These are the activations of a small neural network, seen along a few directions. Each row is one input.
Each table varies a few parts of the input and shows all the possible inputs, shuffled.
A made-up example of a description, with smaller parts first: line(4) and (point or ring(11) or (values(2) and ring(8))).
Shared parts are said once, and a part with two or three values counts as separate values.

Rows:
r1: -3,-2,34,-14,-6,-9,48,8,-10,-17,8,-1,-20,-10,0
r2: -19,-5,-4,-9,-16,-9,-1,14,21,-8,-32,6,33,-15,-2
r3: 2,10,-11,-10,6,-10,-5,16,17,-6,6,-14,25,-19,9
r4: 7,6,-24,-5,5,-11,-25,21,5,-13,1,-5,0,2,5
r5: -2,-5,29,-10,-7,-12,41,8,-20,-16,5,2,-28,-4,4
r6: -18,-9,-8,-6,-17,-11,-8,14,11,-7,-35,9,24,-8,2
r7: 22,23,-11,18,10,1,-13,-20,-1,12,29,-18,16,3,12
r8: -20,6,-17,-2,13,1,-19,18,5,-26,-17,-9,-8,7,10
r9: -5,20,-43,17,3,-14,-14,-4,12,11,18,-9,-6,16,7
r10: 19,-4,30,-7,19,19,23,-2,-13,25,50,5,2,2,-4
r11: -1,-9,25,-7,-12,-10,34,9,-22,-19,6,5,-39,3,4
r12: 24,-8,18,-2,17,18,5,1,-24,17,45,15,-21,22,-7
r13: 19,-7,27,-3,17,16,16,-3,-23,26,47,8,-6,8,-1
r14: 26,-23,41,1,-12,12,16,-14,-20,3,-13,25,-26,-5,-21
r15: 2,-4,20,-8,-8,-8,31,13,-22,-25,4,10,-43,8,-2
r16: 25,-15,50,-5,-7,13,30,-16,-8,5,-10,20,-7,-18,-25
r17: -10,21,-34,15,3,-14,-1,-8,13,19,20,-15,9,2,14
r18: 26,23,-19,19,10,1,-26,-17,-2,4,28,-12,0,17,6
r19: -24,2,-12,-2,9,0,-15,14,4,-19,-16,-14,-4,1,17
r20: -10,24,-31,11,5,-12,5,-9,23,17,23,-17,17,-4,11
r21: -13,-10,-17,-3,-18,-10,-19,19,10,-15,-37,14,8,7,-5
r22: 22,19,-14,21,6,1,-21,-19,-2,10,30,-17,4,11,12
r23: 3,2,-19,-4,0,-11,-20,18,5,-7,2,-10,4,-4,12
r24: 21,26,-8,14,12,3,-6,-20,9,11,32,-22,23,-3,9
r25: 2,7,-15,-7,5,-12,-12,16,6,-4,2,-11,16,-12,12
r26: 30,-19,36,0,-8,13,12,-11,-19,-3,-14,30,-31,1,-27
r27: 20,-12,23,-1,13,17,8,-2,-24,23,47,10,-17,16,-1
r28: -25,7,-8,-5,13,0,-7,13,6,-17,-16,-15,7,-6,18
r29: 25,-19,46,-2,-8,10,23,-16,-18,6,-13,22,-15,-12,-22
r30: -26,-10,-2,-8,-9,14,-4,-17,20,8,-40,3,26,-10,-20
r31: -9,17,-37,18,-1,-14,-10,-7,11,17,20,-14,-2,9,14
r32: -24,-19,-10,0,-14,12,-18,-15,8,6,-42,7,8,3,-18
r33: -20,-16,-15,-1,-10,12,-22,-12,9,0,-44,12,4,10,-24
r34: -24,-14,-6,-4,-10,11,-10,-16,10,9,-42,6,18,-4,-17
r35: -25,11,-4,-10,15,2,0,13,16,-18,-14,-17,16,-13,15
r36: -16,-14,-12,-3,-22,-10,-16,15,10,-9,-36,10,12,1,1
What do these inputs look like to the network?
Answer: line(4) and (values(3) or line(6))
List by row number the other rows that have the line(4) part in common with r3.
Answer: r1, r2, r10, r16, r20, r24, r30, r35
Change only the values(3) part in r26. List by row number the other rows that result.
Answer: r12, r15
A walk changes only the line(6) part. It starts at r22 and steps to r31. List the rest of the walk in order.
Answer: r23, r19, r36, r32

Rows:
r37: -25,-1,-25,-6,-2,-5,-16,18,13,-22,-36,0,-1,0,2
r38: 42,8,26,11,1,9,13,-12,-18,-2,36,8,-20,12,-2
r39: 11,9,10,7,1,2,38,-27,11,37,35,5,5,-7,-17
r40: 15,-6,41,-14,28,32,22,-2,-19,15,47,-3,0,0,3
r41: -15,1,-15,7,-15,6,-18,-22,23,8,-46,-8,40,-18,-11
r42: 12,-27,28,-8,-16,3,19,-8,-34,-5,-12,26,-41,17,-29
r43: -7,21,-35,7,16,-8,-21,10,10,-6,16,-16,-2,10,15
r44: 4,20,-25,20,3,1,-21,-30,19,25,3,-25,39,-5,4
r45: -26,-2,-30,-6,-4,-1,-29,16,15,-15,-38,5,7,4,-2
r46: 24,-14,43,0,-14,6,15,-6,-15,-18,-15,23,-20,4,-19
r47: -9,24,-20,6,12,-18,8,13,5,-15,24,-23,-8,-1,22
r48: -9,-12,23,-6,-18,5,42,-20,14,21,-17,21,7,-17,-32
r49: 1,-29,30,10,-20,6,16,-16,-27,3,-21,25,-48,15,-12
r50: 18,-19,56,-15,5,8,27,7,-23,1,-7,25,-2,-16,-11
r51: 47,-3,20,-3,12,13,0,-2,-14,11,39,6,-18,-4,-9
r52: -2,20,-31,16,9,3,-30,-33,21,20,2,-20,34,0,4
r53: -24,2,-16,-9,-2,-11,-2,20,12,-27,-34,-6,-8,-4,5
r54: -24,-3,8,-18,-19,-21,20,23,5,-22,-20,-7,8,-18,18
r55: 1,4,-38,13,4,-2,-40,3,14,21,13,-8,33,14,11
r56: -5,-27,57,-24,14,32,24,4,-17,-1,-1,10,-1,-6,-14
r57: 17,-6,14,23,-5,8,12,-23,-29,18,30,11,-48,23,1
r58: -7,24,-27,6,16,-14,-7,12,8,-11,18,-22,-9,6,18
r59: -27,2,-9,-9,-6,-15,13,20,8,-30,-29,-7,-8,-10,10
r60: -5,19,-5,-3,-1,-23,15,15,1,-7,33,-24,7,-9,31
r61: -23,-9,-28,-3,-9,1,-38,13,17,-4,-38,7,20,6,-3
r62: -4,11,-39,10,8,-3,-41,5,13,13,12,-10,19,17,11
r63: 30,-5,12,5,-2,5,16,-15,-36,10,39,13,-42,25,-14
r64: -18,-16,-27,0,-14,2,-37,11,17,3,-36,8,33,2,-3
r65: -8,19,-41,8,14,-5,-33,8,11,1,13,-11,6,15,12
r66: -6,20,-12,1,6,-22,13,15,3,-11,29,-24,2,-7,27
r67: -21,0,-21,3,-9,7,-27,-25,24,3,-47,-3,35,-13,-10
r68: 37,1,39,-4,19,10,26,1,-26,17,42,10,-2,-9,6
r69: -24,-2,0,-14,-11,-20,18,23,7,-26,-24,-8,2,-15,14
r70: 30,-26,37,-14,-3,11,2,5,-11,-5,-11,21,-18,-12,-26
What do these inputs look like to the network?
Answer: values(2) and (point or line(6) or line(10))
Changing only the values(2) part turns r70 into r51. The same change can be made to r42. Which row results?
Answer: r63
A walk changes only the line(10) part. It starts at r60 and steps to r66. List the rest of the walk in order.
Answer: r47, r58, r43, r65, r62, r55, r52, r44

Rows:
r71: 10,-30,40,-8,-23,11,21,-9,-17,7,-20,29,-7,-1,-25
r72: -5,-7,20,-4,-15,-14,33,11,-14,-17,0,10,-27,3,4
r73: 28,2,22,5,27,28,-3,-17,-14,24,45,2,4,10,-4
r74: -26,0,24,-17,2,-5,39,14,2,-20,-16,-4,-8,-19,3
r75: 1,4,-5,5,8,-6,16,7,-17,5,37,-3,-34,16,15
r76: 51,-9,42,6,-3,14,15,-20,-18,16,15,24,-12,-4,-23
r77: -16,19,-35,9,2,-9,-25,0,23,-5,-14,-24,34,-11,17
r78: -18,4,-46,15,-10,-3,-28,-13,22,11,-19,2,9,16,-12
r79: 39,6,25,3,-3,-13,26,-3,-21,-10,31,1,-34,-4,-1
r80: -19,12,-42,14,-7,-3,-31,-18,19,6,-24,-8,16,7,0
r81: -16,-24,-4,-15,-7,1,-33,34,-7,-44,-58,15,-22,10,-4
r82: 13,-18,16,3,3,16,2,-12,-18,28,20,16,-15,12,-14
r83: -16,17,-34,15,-1,-8,-28,-13,22,-1,-22,-22,25,-2,10
r84: 19,21,5,3,26,5,9,3,-16,0,60,-20,-15,13,19
r85: -16,17,-33,-1,2,-14,-22,15,30,-4,-5,-21,35,-13,20
r86: -16,11,-37,-10,4,-20,-19,31,24,2,4,-12,41,-9,18
r87: -11,-26,42,-21,-6,20,28,-10,1,2,-35,15,11,-23,-24
What do these inputs look like to the network?
Answer: point or line(6) or (values(2) and line(5))
Change only the values(2) part in r71. List by row number the other rows that result.
Answer: r72
List by row number the other inputs of the same sort as r77.
Answer: r78, r80, r83, r85, r86
